These are the activations of a small neural network, seen along a few directions. Each row is one input.
In each table, some parts of the input vary, and every possible input appears once, in random order.
A made-up example of a description, with smaller parts first: ring(8) and (point or line(9) or (values(3) and line(4))).
Shared parts are said once, and a part with two or three values counts as separate values.
In the rows, zero is written as 128.

A family of inputs:
R1: [125 132 137 151 130 133 104 137 135 115 121 142 123 143 124]
R2: [143 123 123 156 121 138 122 126 129 121 103 131 119 132 111]
R3: [134 127 119 132 124 147 123 114 121 132  98 130 130 127 114]
R4: [129 128 116 130 127 148 121 117 122 134  98 128 128 132 116]
R5: [116 127 121 122 150 148 110 121 138 122 128 143 147 127 130]
R6: [122 133 116 117 137 156 119 111 128 136 117 128 151 129 124]
R7: [131 130 139 154 127 134 107 135 133 113 121 143 124 136 121]
R8: [115 134 138 139 150 145 105 129 140 116 133 142 132 133 131]
R9: [128 133 119 120 137 153 120 107 128 135 117 128 152 124 120]
R10: [121 131 126 123 149 147 112 116 136 120 129 143 147 123 129]
R11: [121 135 141 142 150 142 106 125 139 115 133 143 134 128 126]
R12: [137 118 140  78  81  32 212 160 105 153 196  80  95 108 164]
R13: [131 118 136  74  86  32 212 163 106 156 196  80  92 113 167]
R14: [138 121 120 153 123 139 120 131 132 123 103 131 119 138 113]
Question: What is each input in this table made of?
Answer: values(2) and (point or ring(6))
Question: Changing only the values(2) part turns R12 into R13. The same change can be made to R3. Which row results?
Answer: R4
Question: Change only the ring(6) part in R6. List by row number the other rows that result.
Answer: R1, R4, R5, R8, R14

A family of inputs:
R15: [126 120 123  55 115  58 201 145 127 151 205  90 132 110 171]
R16: [105 142 155 127 160 137  92 120 132 121 142 143 124 126 125]
R17: [111 129 129 117 171 139 100 129 146 128 154 158 160 138 136]
R18: [163 145 145 150  99 130 113 112 111 127 103 131 146 126 104]
R19: [124 125 140 130 152 150 117 118 160 107 156 147 177 118 133]
R20: [138  94 136 110  85  35 210 173 116 138 167  97  80 116 158]
R21: [ 95 151 122 120 163 149 101 129 116 132 123 139 115 126 144]
R22: [161  99 121 159 108 124 132 134 136 100 100 150 121 117 106]
R23: [108 116  92  91 144 165 122 113 134 140 116 128 159 138 143]
R24: [142 156 158 169 110 131 111 118 129 117 137 137 135 139 112]
R25: [129 137 160 140 147 148 109 107 135 106 142 141 139 105 129]
R26: [132  97 102 138 111 142 127 143 135 117  84 121  94 147 126]
R27: [137 140 149  98  75  38 196 149  92 154 181  77 101 131 152]
R28: [146 108 145 179 122 130 131 147 154  91 127 150 113 127 117]
R29: [123 158 151 157 123 118  91 131 122 134 135 138 120 160 112]
R30: [126 149 121 128 101 146 113 118 113 147  89 108 120 160 121]
R31: [117 115 105 158 133 129 115 168 135 112 108 142  87 147 134]
R32: [140 120 117 113 139 149 126 109 137 121 130 152 185 106 116]
R33: [144 127 141 123 130 147 112  98 119 116 115 137 150  92 115]
R34: [130 124 120 120 143 159 126  94 120 139 105 113 135 104 114]
R35: [129 113  96 110 152 161 137 104 135 145 119 127 170 116 119]
R36: [148  96 105 156 121 137 145 131 139 120  87 121 108 128 104]
R37: [125 134 148  64 107  53 196 141 107 156 187  89  99  94 166]
R38: [108 166 124 149 120 130  96 141 116 139 117 125 112 160 129]
R39: [132 107 137 166 135 118 109 159 145 106 124 151  95 147 120]
R40: [109 137 119  99 143 165 121 108 116 140  95 123 123 128 130]
R41: [ 89 134 101 110 164 152 106 137 142 129 142 139 153 139 150]
R42: [146 146 123 147 111 143 130 109 116 151  94 107 132 137  98]
Question: What is each input in this table made of?
Answer: line(4) and (point or ring(6))
Question: List by row number the other rows that have the line(4) part in common with R40.
Answer: R16, R21, R25, R33, R34, R37
Question: A walk changes only the ring(6) part. It starts at R30 and steps to R42. List the rest of the walk in order.
Answer: R18, R24, R29, R38
Question: A walk changes only the line(4) part. It starts at R15 and steps to R37. List the rest of the walk in order.
Answer: R27, R20

A family of inputs:
R43: [117 127 134 152 175 175  67 112 153  98 112 175 157 129 113]
R44: [123 134 157 163 126 112 108 153 137 107 133 140  89 150 129]
R45: [115 144 137 183 147 165  68 134 140 110  89 158 118 167 108]
R46: [163 102 145 192 101 112 126 155 146  88 110 149  86 137 107]
R47: [125 152 164 132  93  64 146 163 106 142 159 103  80 148 147]
R48: [120 114 147 141 155 116 118 147 150  97 162 151 126 113 143]
R49: [101 149 153  72 135  67 152 146 124 136 214 119 129 121 175]
R50: [120 117 105  26 113  83 208 119 108 168 186  82 157  89 169]
R51: [157 123 150 160  73  64 160 165 114 126 139 111  68 142 125]
R52: [155 120  84 170 113 202  96  94 120 125  23 133 135 136  78]
R53: [100 140 141 128 190 180  71 110 162 106 144 175 187 131 131]
R54: [103 128 150 116 174 118 123 145 161 105 194 153 154 119 161]
R55: [139 107 108  53 100  82 204 118 102 166 162  80 132  87 146]
R56: [116 154 103 147 136 204  84  93 113 147  50 125 141 150 100]
R57: [116 138 150 109 123  64 159 159 119 134 189 115 106 122 162]
R58: [140 124 112  79  77  78 195 132  92 174 134  72  95 121 137]
R59: [177  94 106 112  55  79 211 134 100 161 115  73  96 107 114]
R60: [118 139  96 120 170 213  91  73 131 138  77 144 180 121 104]
R61: [100 145  91  93 186 217  88  72 134 144 104 139 204 120 123]
R62: [156 110 125 211 121 163  84 135 146  91  64 163 118 151  85]
Question: What is each input in this table made of?
Answer: line(4) and line(5)
Question: Changing only the line(5) part turns R52 into R51. The same change can be made to R61. Which row results?
Answer: R49
Question: A walk changes only the line(5) part. It starts at R58 and steps to R47. List the rest of the walk in order.
Answer: R44, R45, R56
Question: A walk changes only the line(5) part. It starts at R55 and steps to R57. List the rest of the walk in order.
Answer: R48, R43, R60

A family of inputs:
R63: [135 127 156 156 158 120 111 135 158 103 160 165 144 125 127]
R64: [112 160 111  95 129 150 125  86  97 159 103 117 148 121 123]
R65: [160 108 119  96  60  48 208 144 106 167 145  69  75 111 136]
R66: [110 145  90  97 137 167 134 100 118 158 106 115 148 146 128]
R67: [106 159 162 148 155 115  80 144 127 109 154 155 112 137 140]
R68: [134 154 155 180 101 120 101 146 115 118  95 135  86 149 118]
R69: [155 132 132 151 102 136 130 100 112 136  91 113 134 130  88]
R70: [117 152 155 105 156 139 108 108 139 123 165 135 177 117 138]
R71: [161 110 144 138  64  33 190 185 108 128 160  95  57 132 157]
R72: [133 124 105  47  79  68 212 134 102 179 175  75 127  99 154]
R73: [ 92 119 122  92 169 151 111 125 150 129 142 144 159 133 148]
R74: [139 148 125 141 106 140 118 108  95 150  70 107 101 132 103]
R75: [156 114 142 191 108 124 127 139 139 109 109 147 123 131 103]
R76: [109 124 139  60 127  62 189 150 113 157 218  91 125  98 180]
R77: [152 141 163 186  94 117 112 138 134 105 114 141 118 145 105]
R78: [154  94 101 140 115 163 132 116 122 120  78 119 111 108 102]
R79: [ 85 148 133 103 174 153 115 120 147 139 152 131 151 140 146]
R80: [102 146 143 151 163 126  90 154 153 112 151 146 114 154 146]
R81: [133 108 113 172 110 128 102 163 137 102  94 139 101 157 120]
R82: [113 114 131  99 169 160 125 109 151 111 146 146 156 104 144]
R83: [118 117 161 107 118  33 183 177 120 123 217 116  88 127 169]
R84: [120 110 138 152 159 130 103 142 156  83 151 161 125 115 135]
R85: [132 146 172 148 145 119  91 139 144  98 170 162 138 136 128]
R86: [114 118  77  89 135 158 126 113 124 143  94 121 160 129 133]
R87: [143 148 114  98 119 152 128  84 111 141 120 119 177 121 119]
R88: [161 110 115 151 114 146 146 111 121 142  82 121 137 113  88]
R89: [145  99 132 178 111 140 122 141 141  91 102 149  99 128 111]
R90: [135 129  96 145 118 156 124 125 112 146  78 100 104 152 108]
R91: [131 101  92 135 118 149 127 127 123 137  69 118 115 142 102]
R92: [124 126 137 111 167 148 124 110 145 126 157 141 178 104 136]
R93: [110 116 134 134 159 127  93 151 156  99 146 167 122 156 142]
R94: [149 123  99 102 129 163 142  95 119 148 112 128 177 105 118]
R95: [122 137 134 186 113 131 112 157 137 120 100 130  90 166 117]
R96: [ 94 160 146  99 164 142  95 110 118 137 154 132 149 121 148]
R97: [125 112  94  99 136 166 144  94 130 133 101 129 153  98 119]
Question: What is each input in this table made of?
Answer: ring(5) and (point or ring(6))
Question: Changing only the ring(5) part turns R92 into R75. The same change can be made to R96. Which row results?
Answer: R68
Question: A walk changes only the ring(5) part. It starts at R65 and steps to R72. List the rest of the walk in order.
Answer: R76, R83, R71
